[[ 13  -1  22  14   3 -17  14  23 -27  19   7]
 [ -1  -1  34 -22   2  22  20 -48  -5  14   0]
 [  6   7  22 -44   1  38   8 -20  -8   3   1]
 [ 49  23 -57  43  -5   7  31   2 -24   5   0]
 [-16 -17  90   7   0 -25  -3 -20   7  14   1]
 [ 49 -17 -23   7   2 -33  -3  37 -12  12   7]
 [ -9  23  22 -30  -4  15 -36  23 -24  10  -2]
 [-16  15  34 -15  -5   7 -25  23 -18  10  -2]
 [ 27  48   0  -8   1 -33  25 -20 -21   5  -3]
 [ 20 -50 -34 -37  -8  46   8   9  -5  -3   1]
 [  6  40  45   7 -10  30  -8  16 -21   8   0]
 [ 49  -9 -23 -30  -2  30   3   9   1  -8   3]] ==> 19

[[ -3 -53  36 -31 -66 -19  57 -60 -33  70  -6]
 [-38 -56  26   5 -15  -2   4 -30 -65  -5 -37]
 [-42  -5  62 -52  15  27  34  27 -37   3 -74]
 [-23   2  67  24 -34  31 -41  -6 -34  20 -80]
 [ 22  29  80 -14  21  62  39 -42 -70  27  27]
 [-35  45 -98  31 -37  16 -48  80   3  69  75]
 [ 47  44 -43  -5 -35  24  29 -71 -41 -80   2]
 [ 51 -36  58  14 -87  34   2 -54 -30  46  21]] ==> 70

[[ 20   0  30  -8  17  30  57]
 [ 20  12  30   1  17   4  40]
 [-20 -23  43   2  17  91  93]
 [ 20   0  30   1  17  30  57]
 [ 20  25  30   1  17   8  55]
 [ 20 -16  30   1  17  49  57]
 [ 20   0  30 -38  17  30  57]
 [ 20   0  30   1  17  30  57]] ==> 30

[[-10 101  -3  -6  -6 -31  -8 -45 -65]
 [ 39 103  -8   5  44  26  -1  24  -3]
 [ 32 -16  -1   0  14  13   9   0 -24]
 [ 14  27  15  -9  16  -4  -2   4   6]
 [-34 -39   5 -36   4 -10   2   7  -2]
 [ -1 -59 -15   7  19  35 -16 -21 -69]
 [ -2  29  -4   0 -38  -1  -9   2 -34]
 [-39  21  -4  -7  30  -3 -15   6  -5]
 [-23  -5 -24   2 -21  31   5  32  27]
 [ 45  -5   9  -1  33 -16  14  49 -12]
 [-33  16  16  30   9  19   6  23   0]
 [  1 -64 -12   0  -8   7 -34  -9 -12]] ==> -45

[[  12  -44    3   10   36    1   -1]
 [ -17   48   15   -6  -40   -3  -13]
 [   1   49   29   18  -74  -13   32]
 [   2  -32  -20  -10   46    9  -15]
 [  23   -1   29   34  -46  -22   58]
 [  -3   15   -6   -5  -13   -2    6]
 [   0   74   40   24 -109  -19   46]
 [ -14  -24  -14  -21   57    9  -49]] ==> 1

[[ 29   1 -14   3  24  11 -20  32  -2  -6  23 -44]
 [ 37  -6  13  17  14  -3  -1 -36  16  -9 -60  12]
 [ 11  11 -24   2   9  13  16  -8  10 -15 -41   3]
 [  7  15   0   5  21  -8  -8 -36  19  28   4 -41]
 [ -8 -14 -27  19  98  -2   7   5  -5  -7  15 -22]
 [  4  -8  10  27 -12  31  31 -34  38  27  13 -41]] ==> 23

[[  4  41  52   6  34 -18 -35  27  20 -31  38  13  35  33]
 [-30 -16  39   8  21  20  30  67 -25   3  12 -43  15 -37]
 [ 43 -52  -2  14  20  20  24   4 -66 -11 -23 -12  23  37]
 [ 36   3 -15  -2  50  18 -13  49   8  -4  41 -59 -32  -7]
 [ 41  42   6  38   4  36 -14  11 -58  -2  10  54  10 -12]
 [-39  46 -23  36 -23 -25 -13 -37   7  53 -34   8 -30   2]
 [ 19  90   9  -3  12 -19 -18 -26  17 -28 -23  36 -13 -11]
 [-36  -2  35  34 -26 -32  17 -29  20 -29   4 -29  -5 -67]] ==> 35

[[ 9 26  3  6  9  9  2 20  3 25  5  3  8]
 [16 37  7 68 36 24  7 70  4 15 23  1 82]
 [14 31  9 30  9 11  1 18 12 29 12  5 29]
 [ 7 22  3  5 14  6  1 22  5 20  3  0  4]
 [19 25  9 23 10  7  2 16  3 20  8  4 28]
 [22 19 13 21  4  7  1 11  6 15  5  2 18]
 [13 21  5 10  4  5  2 14  6 23  3  0  6]
 [11 22  8 39 31  6  1 41 10 27 21  9 43]
 [ 9 42  4 13 15 17  4 27  3 26  7  3 20]
 [13 29  8 52 19 17  5 46  6 27 22 10 61]
 [20 27 12 21  9  8  2 18  6 28  9  7 21]] ==> 3

[[  9 -35 -75  12 -32 -31  17   8 -32  37  -8   4 -15  12]
 [ 13  27   5 -22 -31   4 -51 -29 -42  33  -3 -21  53 -71]
 [ 26  58  -6 -46 -44  43 -26   3   3  50  32  -1   5 -26]
 [-49 -53 -46  22  20 -15  84   7  18  27 -80   7  16  11]
 [ 16  75 -27  32  19  -9 -52 -42  44 -79 -23 -23 -55   7]
 [-36  82 -24 -22 -29 -45 -47 -11 -16  66  10   9 -34 -58]
 [-37  18  -3 -30 -13  42 -15  -4 -39  39  43 -45 -28 -35]
 [-23 -26  38 -75 -14 -49 -52  40  38 -10 -89  62   8 -38]
 [  5  29  58  66 -17 -90  41  -9 -10  -2 -56   6  -8 -17]
 [ 29  18 -70 -63  19 -59 -31 -28  11 -34  15  46   6 -42]] ==> -15
---
-32,-44,-15,-20,-64,21
-13,0,14,-51,24,-58
-40,-84,0,28,-13,-54
yields 28

-6,-4,-25,26,6
-98,30,-7,-68,7
yields -7

-80,3,15,-31 yields 3

-69,57,-17,14,103,32 yields 14

102,-17,-7,-11,28,-7 yields -11

-79,5,2,3,-11,-7
-6,3,8,8,18,-3
yields 8

-84,-66,46,-54 yields -66
---
[[ -1   5  27 -19  15 -18]
 [  1  32 -83  -1 -32  46]
 [  9 -19  18  30  -2  24]] -> 5

[  21   48 -103  -32] -> 48

[ -1 -17   4 -94  15 -14] -> -17

[[ 43  57  30  46  59  21]
 [  2 -28 -51  26 -61 107]
 [ 44  51  28  74  46  21]] -> 57

[[-57  42  58  17  67]
 [ 48 -84 -75   8 -54]] -> 42

[-79  -4  75  58  28 106] -> -4

[-68 -44 107 -12  -4] -> -44
